Each row below holds a small network's activations on one input, seen along a few directions.
In each table, some parts of the input vary, and every possible input appears once, in random order.
A made-up example of a description, with smaller parts first: one of 3 separate values, together with either a single point or one of 11 places around a ring or (one of 4 places along a line, together with one of 5 places around a ring).
Shared parts are said once, and a part with two or three values counts as separate values.

Other details of the inputs shift rows strongly along two fixed directions, in all tables alike. That doesn't count.

Rows:
row 1: [ -3   3   0  -5 -10   7   8  -7  -6   1   4   9]
row 2: [-2  1  4  1 -9 -3 13 -7 -6 -1 -5  0]
row 3: [ 0  3 10 -6  4 -5 10 -4 -1  1 -4  8]
row 4: [  6   0   1   6  16  28 -11  57  -9   8   6 -16]
row 5: [-6  2 -2 -2  0  5  9 -7 -1 -1  2 16]
row 6: [ 12 -11  -7   9  -2 -17 -29   7   9  -6   4 -16]
row 7: [  8 -10 -18   7  -6 -19 -39 -13  13  -7  16 -14]
row 8: [-4  5 -1 -2 -6 10  9 -9  3  7  2  8]
row 9: [-4  1  4 -5  6 -5 13 -8 -3 -3 -3  4]
row 10: [  4  -1 -16   2  -4 -16 -41   0  14  -9  -5 -15]
row 11: [-2  3  2  0  2  4 14 -8 -6  6 -5 -4]
row 12: [ -3   5   4  -1  -4   1  15  -4 -10   3  -3  -3]
row 13: [-1 -3  6 -2 -1  5 15 -2 -2 -2 -6  3]
row 14: [-3  0  8 -6  4 -5 11 -8  1 -5 -3  6]
row 15: [ -8   8  -2 -10  -3   8   5  -6   2  -5 -16   5]
row 16: [-1 -1  3  2 -1  3 13 -9 -2  3 -7  0]
row 17: [ 11   1   0   6  21  32  -9  59  -8  11   3 -14]
row 18: [ 13  -6  -5  10   4   4 -20  27   2   0   3 -16]
row 19: [-3 -2 11 -3  3  0  9 -9  3  2 -5  6]
row 20: [  3   4  -2  -5  -7   5   7 -11  -4   3   2  10]
row 21: [ -1   1  -4  -6  -5   7   9 -12  -3  -2   4   8]
row 22: [-4 -2 11 -3 -6 -2 11 -4 -3  0 -4  6]
row 23: [  0   7  -2  -3 -10   2   8 -11   1   5   2   9]
row 24: [-2  3 -1 -5  3 -2 16 -7 -6  0 -3 -3]
row 25: [ 2  1 11 -4  0 -3 10 -5  0  1 -5  7]
row 26: [-4  1  2 -3 -5  5  6 -8 -8 -1  3 14]
row 27: [ 13   1   1   8  17  34  -9  59  -8  10   3 -16]
row 28: [ -6   6  -1   0  -3   6   8 -10   6   6   2  11]
row 29: [ 0  4  6 -5  5 -6 12 -5 -5  2 -5  6]
row 30: [-6  6 -3 -2 -5  4 10 -9  5 -1  3 10]
row 31: [-2  5  0 -1 -1  4  7 -4 -3  4  0 18]
row 32: [ -4   3   1  -3   5  -1  13 -11  -5   6  -4  -3]
row 33: [  4 -12  -7   7  -4 -40 -40  -9  14 -15  12 -18]
row 34: [ 13  -1  -1  11  13  27 -11  51  -5   8   2 -15]
row 35: [-5  1  7 -3  9  0 11 -5 -2  4 -4  5]
row 36: [  5 -13  -6   8  -9 -41 -40 -14  16 -15  11 -18]
row 37: [-4  0 10 -4  7 -1 10 -7  2  2 -4  7]
row 38: [ -1   3   0  -2  -1  -2  15 -10  -6  -1  -3  -5]
row 39: [-5  5  4 -4  0 -8 12 -6 -8  1 -1  1]
row 40: [ 2 -1  9 -4 -3 -3 11 -5 -1  2 -7  7]
row 41: [-2 -1 10 -5  2  0 12 -6  1 -4 -4  6]
row 42: [  6  -3  -3   7  21  17 -17  41   1   6   6 -16]
row 43: [-11   9   1  -8  -8   4   3  -5  -1  -3 -16   6]
row 44: [ -9   7  -2  -8  -2   6   2 -11   4   0 -18   5]
row 45: [ 1  3  1 -4 -2  6  6 -8 -7  2  1 15]
row 46: [-1 -4  7 -4 -1  0 12 -6  0 -3 -5  5]
row 47: [  7  -4  -4  12   3   7 -19  31  -1   0   5 -19]
row 48: [ -3  -1  -1  -3  -2   2   3 -20  -2   1   2  13]
row 49: [-6  3  8 -4  1 -7 10 -4 -6  0 -2  5]
row 50: [-3  8 -1 -1 -6  1  8 -8  3  5  1 12]
row 51: [  7  -3  -6   5  18  11 -16  39   0  -1   8 -17]
row 52: [  0 -12 -23  11 -17 -57 -51 -37  18 -17  18 -10]
row 53: [-2 -4  9 -3  1  1 10 -8  2  3 -6  6]
row 54: [ 10  -5  -5  11  10  17 -15  37   0   0   4 -19]
row 55: [ 0  6  3 -5  4 -6 13 -6 -6  4 -4  2]
row 56: [ 0  0  2  0 -2  3 16 -5 -4 -2 -6  0]
row 57: [  9  -5  -3  13  12  21 -16  39   0   6   3 -18]
row 58: [  8 -16 -10  11  -3 -25 -34  -6  15  -8   6 -19]
row 59: [ -6   5   0  -3 -12   5   9  -6  -1   3   4   8]
row 60: [  7 -15 -22   7  -7 -37 -45 -26  13 -19  18 -12]
row 61: [ -6   2  -1   0   0   5   5 -11   1   4   1  16]
row 62: [-3 -2  7 -1 -9 -6 10 -9 -3 -2 -5  3]
row 63: [-8  8  1 -1 -8  6 10 -1  0  4  3 12]
row 64: [-3  4 -4 -4 -8  6 11 -9  2  0  3  7]
Each input here is: one of 4 separate values, together with either a single point or one of 5 places around a ring or one of 10 places around a ring.
Question: The inputs of row 13 and row 58 match in every part but the choice among 4 separate values. If row 38 is changed in the same way as row 13 into row 58, which row does it become?
Answer: row 11
Question: The inputs of row 7 and row 20 match in every part but the choice among 4 separate values. If row 48 is changed in the same way as row 7 into row 20, which row does it become?
Answer: row 45
Question: Start at row 21 and move only the place on the ring of 5, one step at a time. The first step leads to row 60. Which rows follow, in order?
Answer: row 5, row 30, row 64
Question: Which other rows does row 29 become when the choice among 4 separate values takes its other values? List them by row number.
Answer: row 9, row 35, row 49
Question: Which other rows does row 55 become when the place on the ring of 10 takes its other values? List them by row number.
Answer: row 3, row 6, row 17, row 18, row 25, row 27, row 29, row 34, row 40

Rows:
row 65: [10 -7  8  6 14 20 -7 33  3  4  4  0]
row 66: [  4 -10 -16   7 -21 -33 -29 -26   9 -11  11 -12]
row 67: [ -3  -1  10  -3  -3   3  25 -19  -4   6  -1  17]
row 68: [  3   0 -17   4  -1  -3 -20   2   1  -1   9  -8]
row 69: [ -1  -2 -11   1 -11 -30 -29 -10  12 -11   2 -10]
row 70: [  3  -3   6   0  11   5 -16  30   2  -4   1  -1]
row 71: [  5 -10   6   3   2  -9 -20  12   7  -8   1  -4]
row 72: [ -1   2 -16   0  -5 -14 -27 -11   9  -5   3 -12]
row 73: [  3  -6 -17   9 -22 -39 -32 -33  12 -14   7 -13]
row 74: [  7  -7  -4   9   2   7 -11  13   5   1  13  -5]
row 75: [  3   0   5  -1  23  23 -10  41   0   2   0   0]
row 76: [ 3  2 -4  6 14 21 -7 31 -2  6 14 -2]
row 77: [  7  -8 -11   7 -14 -20 -22 -10   5  -9  15  -9]
row 78: [ -5   5  16 -11  14  23  29   3  -6   6 -14  19]
row 79: [  3  -7 -11   4 -10 -24 -26 -16  17  -9  -1 -12]
row 80: [  5  -2   7   3  13  11 -11  36  -1   2   7   2]
row 81: [  3  -4 -18   5 -15 -29 -28 -18   5  -9  12 -10]
row 82: [ 5  2  7  2 26 32 -5 50 -3  9  5  3]
row 83: [ -5   3  10  -2 -10   2  27 -17  -6   2   3  16]
row 84: [ -6   7   5  -8 -11  10  21 -20  -2   5 -13  10]
row 85: [  5  -3 -12   5  -8 -14 -20   0   1  -6  16  -7]
row 86: [-11   4   8 -10   4   5  21 -19  -1   0 -15  13]
row 87: [ -4   1  17  -6  -4  -3  24 -14  -4   1  -5  19]
row 88: [  9  -1  10   5  17   9   4  47 -14   5  -4 -27]
row 89: [ -8   1  13  -8  -3   4  22 -17   0  -1 -16  13]
row 90: [ -3   3   1  -5 -12   9  24 -20  -6   5  -6  13]
row 91: [ -6   5   2  -4   0   7  27 -21  -4   5   2  14]
row 92: [ -7   5  10  -6  -4  -4  24 -14  -9   6   1  20]
row 93: [  5   1 -11   4   7  13 -12  21  -3   2  13  -5]
row 94: [  3  -2  -5   7   0  -2 -15  14   1  -2  17  -4]
row 95: [  1  -7 -10   4 -17 -37 -31 -21  17 -13   1 -12]
row 96: [ -9  14   2  -5 -12   5  21 -16  -9   2  -7  15]
row 97: [ 5 -4  2  6 21 32 -4 41 -2 12  9  1]
row 98: [ -2   3   3  -5 -10   7  26 -20  -7   3   0  13]
row 99: [ 7 -2  7  3 26 36 -3 48 -1 10  4  2]
row 100: [ -9   9   1 -10  -2   5  22 -19   2   3 -15  12]
row 101: [  5  -4 -15   5   1   7 -16   7   3   1   7  -8]
row 102: [ -3   8  11  -7   8 -11  36 -15 -16   5 -15 -11]
row 103: [ 13  -6   9   9  18  15   7  42 -10   6  -7 -29]
row 104: [ -6  10  -3  -5  -5   9  22 -23  -4   5 -10  12]
row 105: [ -8  10   0  -9  -6   9  20 -22  -2   6 -12  10]
row 106: [  7 -10   5   3   8   3 -16  15   8  -4  -1  -4]
row 107: [-13   8   8 -12   3   1  20 -18  -3  -1 -13  14]
row 108: [  1  -7 -14   4 -23 -41 -35 -36  16 -13   4 -15]
row 109: [ 11  -6  11   8  12   6   3  41 -11   3  -5 -29]
row 110: [ -8   6   5  -7   3   0  23 -19  -7   7   1  18]
row 111: [ -2  -4  -1   1   2 -12 -24  10   6  -9   0  -7]
row 112: [ -9  14  -3  -6  -5   6  21 -20  -8   4  -8  14]
row 113: [  0   4  11  -4   9  -7  38 -16 -13   5 -17 -12]
row 114: [  6  -9   1   8   0  -4 -16  14   3   1  12  -2]
row 115: [ 7 -2 -9  5  9 21 -8 25 -1  4 11 -5]
row 116: [  5  -5 -16   9 -13 -19 -26 -19  11  -7   4 -11]
row 117: [ -1   1 -13   0   1 -14 -24  -1  11  -6   0  -9]
row 118: [-11   2  16  -8  -7   0  21 -14  -3  -3 -15  15]
row 119: [-10  13   5 -10 -12   4  19 -16  -7   3 -10  12]
Question: The inputs of row 84 and row 72 match in every part but one. If row 103 is changed in the same way as row 84 into row 72, which row does it become?
Answer: row 102
Question: What do these inputs look like to the network?
Answer: one of 5 places around a ring, together with either a single point or one of 10 places around a ring
Question: Which other rows does row 80 become when the place on the ring of 5 takes its other values? List them by row number.
Answer: row 65, row 82, row 87, row 99
Question: List by row number the other rows that have the place on the ring of 5 in common with row 97.
Answer: row 78, row 86, row 91, row 99, row 100, row 101, row 104, row 105, row 113, row 115
Question: Which other rows does row 111 become when the place on the ring of 10 takes its other values? List them by row number.
Answer: row 69, row 70, row 80, row 81, row 85, row 92, row 94, row 96, row 119
Question: List by row number the other rows that have the place on the ring of 5 in common with row 109.
Answer: row 66, row 71, row 73, row 77, row 83, row 87, row 95, row 108, row 114, row 118

Rows:
row 120: [ -3  -1   3  -4   3  -2   8 -11   0   0   0   9]
row 121: [  2  -3  -1   1   9   7 -13  17   5  -1  -2  -4]
row 122: [  0   0   2   1  -5  -3  13 -10  -5   2   1   2]
row 123: [ -1   9  11  -4  18  46  21  44 -12  15 -11   6]
row 124: [  7  -5  -9   6  -1 -13 -14  -1   1  -4  10 -14]
row 125: [ -3  -1   5  -4   0  -3   8 -10   0  -1   1  11]
row 126: [  2  -2  -9   4   0 -13 -15  -3   3  -4   1 -17]
row 127: [  2  -3   1   0   7   6 -14  20   5  -2  -1  -3]
row 128: [  3   0 -14   5  -4   9 -19   9   4   1  12   0]
row 129: [-3  0  7 -2 -2 -4  8 -9 -2 -1  2 11]
row 130: [  0  -1   6  -1  -7  -3  11 -10  -4   1   2   5]
row 131: [  5  -3  -6   4   7  -4 -13   6   2   1   7  -8]
row 132: [-2  1  6 -3 -8 -2  9 -9 -2 -1 -7  2]
row 133: [-1  4  0 -3 -4 -3 12 -9 -5 -1 -7 -3]
row 134: [  5  -5  -6   6  -5 -11 -15   2   4  -4   0 -14]
row 135: [-5  2  7 -4 -3 -4  6 -8 -1 -3 -7  8]
row 136: [  2  -1  -3   2   8   3 -13  11   6  -1  -2  -8]
row 137: [ -2   2   2  -2   4  -2  10 -12   0   2   0   6]
row 138: [ -2   3  -1  -1   0  -3  13 -11  -6   3   2  -1]
row 139: [ -6   8  -7  -3 -11   7   3 -13   1   1  -3   9]
row 140: [-2  0  6 -2 -5 -5 10 -8 -1  1  2  8]
row 141: [  3  -4   0   3  -1  -4 -16  13   6  -3   1  -7]
Question: The inputs of row 122 and row 134 match in every part but one. If row 124 is changed in the same way as row 122 into row 134, which row does it become?
Answer: row 133
Question: What do these inputs look like to the network?
Answer: one of 2 separate values, together with either a single point or one of 10 places around a ring
